Questions about the matrix below.
1) Report the largest entry.
2) Report the entry just right of the smallest entry.
3) Report the entry just left of 164.
4) Report the entry just left of the smallest entry.
5) Report the entry just left of 76.
6) Report the entry just right of the largest entry.
array([[150, 122, 147, 106, 100, 152, 143, 118, 117, 143, 160, 166,  88,
        164, 161],
       [137,  79,  71, 152, 106, 121,  97, 119, 106, 128, 144,  68, 199,
        139, 110],
       [111, 116,  54, 159, 122,  52, 145, 118, 135, 100,  59,  56, 120,
        155, 129],
       [148, 129, 111, 201, 145,  69, 133, 135, 115, 120, 121, 160, 113,
        131, 162],
       [103, 160, 104,  53,  60, 118,  81,  96, 131, 125, 135, 101, 115,
         76,  86],
       [ 87,  97, 175,  96, 130,  80, 154, 130,  92, 138,  54, 183, 128,
         75,  88],
       [144,  38,  96, 116, 102,  97, 107, 124, 128, 114, 133, 138, 126,
         98, 100],
       [ 89,  84, 111, 112,  15,  77,  98, 104, 136,  95, 168, 202, 191,
        174, 127],
       [126, 134, 140, 158,  95,  79, 115,  95, 140, 130,  96, 225,  38,
         92, 118],
       [102,  86, 158,  87, 129, 129, 107, 105, 153, 110, 105, 220, 161,
        114,  99],
       [144, 173, 131, 137, 100, 157, 158, 119, 117, 126,  83, 138, 150,
         88,  94]])
1) 225
2) 77
3) 88
4) 112
5) 115
6) 38

[9, -44, -5, 11, -28, -12, 27, 8, -13]
The last entry is -13
Report the 3rd entry.
-5
The entry just right of -28: -12
Report the third entry from the right.
27
The entry just right of the largest entry -> 8

M =
[[ 28 -22  14 -14  34  16 -21 -19  19  18  21]
 [ 29 -33  31   4  33  11 -22 -16  16   3  21]
 [ 28 -27  25   1  30  13 -23 -19  18   6  22]
 [ 28 -38  37  18  32   2 -18  -9  10 -12  16]
 [ 26 -30  28   4  30  10 -19 -14  14   3  18]
 [ 27 -20  18 -13  28  23 -26 -26  25  22  26]
 [ -8  15 -17 -37  -9  14   3  -4   3  56  -2]
 [ 25 -21  19  -6  27  17 -23 -21  21  14  23]
 [ 29 -35  32   5  33  10 -21 -15  15   2  20]
 [ 27 -31  28   4  31   9 -19 -14  14   2  19]
 [ 28 -34  32  12  32   6 -20 -13  13  -5  19]
 [ 31 -38  36   6  35  10 -22 -15  16   1  21]
 [ 25 -23  21  -2  27  14 -21 -18  18   9  21]
 [ 26 -23  21  -4  28  16 -23 -21  20  12  23]
 [ 27 -25  24  -1  29  15 -23 -19  19   8  22]]
Rows and columns are numbered from 0.
Report the entry in row 2 and column 0.
A: 28
The entry just right of the centre entry is -23
Report the largest entry.
A: 56
Report the entry in row 1 and column 0.
A: 29
Report the bottom-left entry.
A: 27
The entry just right of -31 -> 28
Report the entry just right of the largest entry.
A: -2
The entry directly above the centre entry is 14
Report the top-right entry.
A: 21
Report the entry at row 0, column 1.
A: -22
Report the entry directly above the largest entry.
A: 22
Report the entry in row 0 and column 2.
A: 14
The entry at row 1, column 2: 31
The entry in the bottom-right corner: 22
The entry just left of the centre entry is 27
Report the entry just right of -25.
A: 24
Report the top-left entry.
A: 28
Report the entry directly below the centre entry.
A: 10
Report the entry in row 2 and column 1.
A: -27
The entry directly below -35: -31

X =
-1.649,0.403,-0.920,0.655,-1.595,1.374,0.929,-2.295,1.092,-0.170,0.215,0.293,-1.999
0.257,-2.767,-0.631,-1.785,0.779,-0.063,-0.500,-0.440,0.279,0.501,0.699,-0.713,-2.481
-0.645,0.838,-0.401,-0.808,1.049,-2.934,-2.551,-0.055,-0.935,-1.749,-1.505,-1.012,-0.589
-0.903,-0.719,0.036,1.843,-1.896,0.104,0.198,-1.188,-1.262,-0.235,-1.470,-1.933,0.491
-1.065,-2.879,-0.106,0.097,-0.452,0.263,-2.560,-1.595,0.073,0.531,-0.773,-0.433,1.254
-0.697,0.063,-0.629,-1.295,-2.920,-2.645,-1.807,0.136,-1.900,-1.625,-2.005,-1.139,0.062
-0.343,1.295,-1.756,0.679,-2.786,1.197,-1.091,-2.003,0.561,-1.392,-1.598,-0.892,-0.645
-0.773,-2.642,0.128,-1.741,-1.442,-2.744,-2.560,-0.630,0.599,-0.426,-0.167,0.512,-2.101
-0.676,-1.704,-1.461,-1.665,-2.910,1.613,0.491,-0.631,-1.675,-0.692,-1.136,-0.440,1.311
-0.363,-0.304,0.071,1.286,-2.394,-0.008,-1.267,-2.485,1.409,-0.562,-0.149,0.312,-0.423
-0.238,1.089,-1.073,1.135,-1.001,1.654,0.700,-0.456,-0.747,-0.925,-0.751,-2.005,0.999
-0.535,-1.873,-1.149,-1.172,1.256,-0.272,-0.610,-1.576,-1.030,-2.213,0.643,0.413,1.450
-1.203,0.052,-1.801,-1.590,-0.657,-1.934,-1.664,-2.382,0.073,-2.412,0.063,1.104,-1.795
The third largest entry is 1.613
What is the top-right entry?
A: -1.999
What is the entry in the top-left corner?
A: -1.649
What is the last entry, reading row by row?
A: -1.795
What is the 2nd smallest entry?
A: -2.920
The largest entry in the first column: 0.257
The entry just right of the centre entry -> -2.003
What is the smallest entry in the last column?
A: -2.481
What is the fifth-last entry, reading row by row?
A: 0.073
What is the smallest entry in the first row?
A: -2.295
The entry directly below -0.170: 0.501
What is the 5th entry in reading order?
A: -1.595
What is the entry directly below -0.747?
A: -1.030
What is the entry just right of -1.785?
A: 0.779
What is the first entry of the smallest entry's row?
A: -0.645
What is the entry directly below the smallest entry?
A: 0.104
The smallest entry in the last row is -2.412
The entry directly above the centre entry is -1.807
The largest entry in the last column: 1.450
The entry just right of the largest entry: -1.896
What is the top entry of the column that holds the largest entry?
A: 0.655
What is the entry in the bottom-left corner?
A: -1.203
What is the entry directly below 0.062?
A: -0.645
What is the entry just right of -2.295?
A: 1.092
The entry directly above the largest entry is -0.808
What is the entry directly below the largest entry?
A: 0.097
What is the entry directly below -0.426?
A: -0.692
The entry just left of -1.675 is -0.631
The entry directly above -0.610 is 0.700
The bottom entry of the column that holds the smallest entry: -1.934
